Each row below holds a small network's activations on one input, seen along a few directions.
Each table varies a few parts of the input and shows all the possible inputs, shuffled.
Descriptions start from the smaller parts, as in this example, which fits no table here: one of 6 places along a line, together with either a single point or one of 9 places along a line or (one of 3 separate values, together with one of 8 places around a ring).
Shared parts are said once, and a part with two or three values counts as separate values.
In the rows, zero is written as 128.

Other details of the inputs shift rows strongly along two fixed directions, in all tables alike. That doesn't count.

Rows:
r1: [146 121 142 121 127 138 123 133 148 112  95  98 150 144 126 116]
r2: [ 31  87 121 233 161  97 143 117  85 145 165 167  30 115  74 132]
r3: [126 149 106 112 127 156 105 160  98 147 157 130 120 121  84 157]
r4: [160 125 142 128 116 146 121 116 145 117  94 106 137 144 138 106]
r5: [155 127 144 119 132 132 137 112 147 112 103 134 146 132 153 116]
r6: [137 126 131 114 123 126 145 131 146 100 106 127 152 140 163 120]
r7: [119 147 106 110 125 133 113 144 103 162 178 137 123 103 109 156]
r8: [136 153 121 104 133 142 118 131 112 173 159 145 117  97  97 143]
r9: [126 156 100 115 117 159 103 152  95 148 152 135 116 126  98 145]
r10: [131 140 105 117 122 151  94 153  96 143 163 123 126 121  93 164]
r11: [141 122 129 130 119 127 134 123 147  95 112 118 157 134 170 130]
r12: [119 157 114 100 133 139 119 137 110 169 157 144 123 101  98 143]
r13: [154 129 145 129 129 137 139 112 149 109  98 130 148 127 154 120]
r14: [144 117 122 132 106 134 116 131 136 104 113  98 148 150 150 122]
r15: [137 128 138 116 132 127 140 118 146 109  99 130 152 137 155 115]
r16: [139 158 122 105 135 140 114 127 106 162 155 162 113 109 103 148]
r17: [118 158 108 102 127 135 120 145 102 151 163 159 118 116 110 153]
r18: [137 157 122 103 135 137 116 128 105 168 159 152 110 102  99 145]
r19: [141 120 131 119 117 111 133 125 146 106 120 118 153 141 166 127]
r20: [161 117 149 126 127 142 124 124 150 115  97 100 142 140 124 116]
r21: [122 150 108 107 125 128 112 141  99 155 175 142 120 109 114 157]
r22: [136 132 139 124 130 133 142 119 148 106  95 127 154 132 156 119]
r23: [144 128 135 125 116 142 120 126 143 113  92 105 144 148 140 105]
r24: [140 130 140 111 126 116 140 119 151 114 102 126 152 140 154 114]
r25: [137 127 134 109 118 113 148 133 149 111 116 113 150 136 157 115]
r26: [134 120 133 114 117 116 150 135 156 115 116 105 154 132 154 112]
r27: [ 58  47 143 237 152  67 153  96 129 101 127 130  66 145 131 102]
r28: [ 56  58 155 224 155  60 162  94 136 121 116 124  63 140 113  86]
Each input here is: one of 4 places along a line, together with either one of 2 separate values or one of 5 places along a line.
Q: Changing only the place on the line of 4 turns r10 into r20. The same change can be made to r14. Which row results?
A: r4
Q: Which other rows agree with r3 in the place on the line of 4? List them by row number.
A: r2, r6, r9, r17, r25, r26
Q: Which other rows does r15 become when the place on the line of 5 takes its other values? List them by row number.
A: r12, r22, r24, r28

Rows:
r29: [102 112 141 149 142 105 145 112 134 129 118 133 109 130 128 104]
r30: [132 167 101  86 118 136 115 150 103 138 165 151 140 116 132 163]
r31: [115  94 135 171 136 134 122 129 126 109 110 108 112 147 105 120]
r32: [145 173 118  85 129 153 118 131 112 156 145 165 129 113 120 141]
r33: [129 165  99  85 117 140 117 153 102 141 166 149 137 117 134 155]
r34: [233 129 153  56  80 153 127 134 207  62  36  42 238 180 214  85]
r35: [105 113 139 155 140 108 147 108 135 128 115 131 111 124 130 106]
r36: [108  99 132 166 129 132 124 134 129 114 109 105 108 152 106 111]
r37: [114  99 143 152 144 100 151 116 140 124 129 131 112 123 127 118]
r38: [100 101 133 162 134 102 141 117 136 121 133 126 120 127 140 125]
r39: [111 106 144 150 138  94 152 119 141 127 126 129 112 128 126 116]
r40: [145 165 119  88 130 147 123 140 117 157 158 147 137  97 116 155]
r41: [143 162 104 103 117 179  97 156 103 144 137 123 135 123  93 151]
r42: [ 98 106 121 161 125 101 146 125 126 112 135 128 114 133 148 122]
r43: [114  99 137 177 132 137 122 130 129 111 109 104 111 143 107 119]
r44: [101 104 127 164 130 101 144 123 129 108 137 129 114 131 149 128]
r45: [108 111 145 158 145 110 143 106 136 126 117 132 111 121 131 113]
r46: [105 113 145 152 144  99 144 109 135 126 115 134 111 130 127 111]
r47: [160 152 112 100 119 169  85 144 102 149 148 120 132 125  94 152]
r48: [134 157 105  88 127 142 111 142 109 148 164 150 145 108 124 162]
r49: [130 164 101  89 118 145 116 145 109 153 161 145 145 107 126 156]
r50: [225 137 158  45  91 131 169 127 223  64  41  68 251 153 239  90]
r51: [123  97 132 171 121 128 115 122 127 125 115  96 104 145 108 108]
r52: [146 173 115  91 127 157 119 128 111 157 143 164 130 106 120 144]
r53: [140 166 115  79 127 142 125 147 115 159 158 148 135 107 114 146]
r54: [ 98 103 132 155 132  93 140 120 134 121 131 128 120 135 137 123]
r55: [127  96 140 175 125 129 113 120 129 121 117  96 107 143 110 114]
r56: [128 163 104  83 120 141 114 148 109 153 162 147 143 114 125 152]
r57: [148 174 121  87 131 148 117 129 111 155 142 166 131 112 117 149]
r58: [156 158 113  97 114 163  86 146 103 152 145 118 130 129  92 150]
r59: [119 106 145 157 145 112 143 102 134 123 116 149 107 129 132 115]
r60: [117 111 147 163 142 116 143 102 136 125 115 146 105 124 134 114]
r61: [109 107 144 152 149 106 142 107 133 124 118 136 112 124 129 114]
r62: [102  99 126 160 134  97 142 123 127 106 138 132 114 134 146 128]
r63: [111 101 135 168 131 129 123 132 127 112 108 106 109 151 103 119]
Q: What do these inputs look like to the network?
A: one of 5 places around a ring, together with either one of 2 separate values or one of 5 places along a line
Q: Which other rows does r48 become when the place on the line of 5 takes its other values? List them by row number.
A: r37, r59, r61, r62
Q: Which other rows does r41 become when the choice among 2 separate values takes its other values? List them by row number.
A: r51

Rows:
r64: [ 50 100 123 215 163 102 141 107  90 153 168 175  47  99  86 138]
r65: [169 169 120  80 127 176 102 144 116 129 128 140 157 121 117 159]
r66: [127  73 166 170 123  85 188  93 199  54  43  98 160 165 217  64]
r67: [ 34  82 105 218 140  97 120 141  80 143 175 129  45 134  69 133]
r68: [159 180 110  76 116 157 115 130 116 142 145 158 156 107 153 152]
r69: [156 157  93  79  96 157  92 164 110 130 158 109 162 133 134 161]
r70: [138  65 177 149 124  50 189  88 207  68  66  92 163 160 220  66]
r71: [174 170 117  79 119 170  95 137 113 132 129 142 153 131 126 152]
r72: [180 166 127  75 122 178 103 142 127 154 125 112 154 111 100 139]
r73: [ 37 101 128 188 163  69 155 112  98 167 176 176  46 107  85 125]
r74: [152 156  98  81 105 160 100 169 114 126 154 105 169 124 128 166]
r75: [184 168 125  74 112 172  95 136 125 157 126 114 149 121 107 135]
r76: [171 173 124  73 116 175 105 145 125 155 117 116 151 122 102 129]
r77: [143  67 176 172 125  99 167 101 199  44  25  80 158 188 193  64]
r78: [ 46  93 132 191 168  72 153 112 101 166 184 173  50  97  84 136]
Q: Changing only one part turns r72 into r75. The same change can be made to r64. Which row results?
A: r68
Q: What do these inputs look like to the network?
A: one of 3 separate values, together with either a single point or one of 4 places along a line
Q: Which other rows does r71 become when the choice among 3 separate values takes its other values? List them by row number.
A: r65, r77
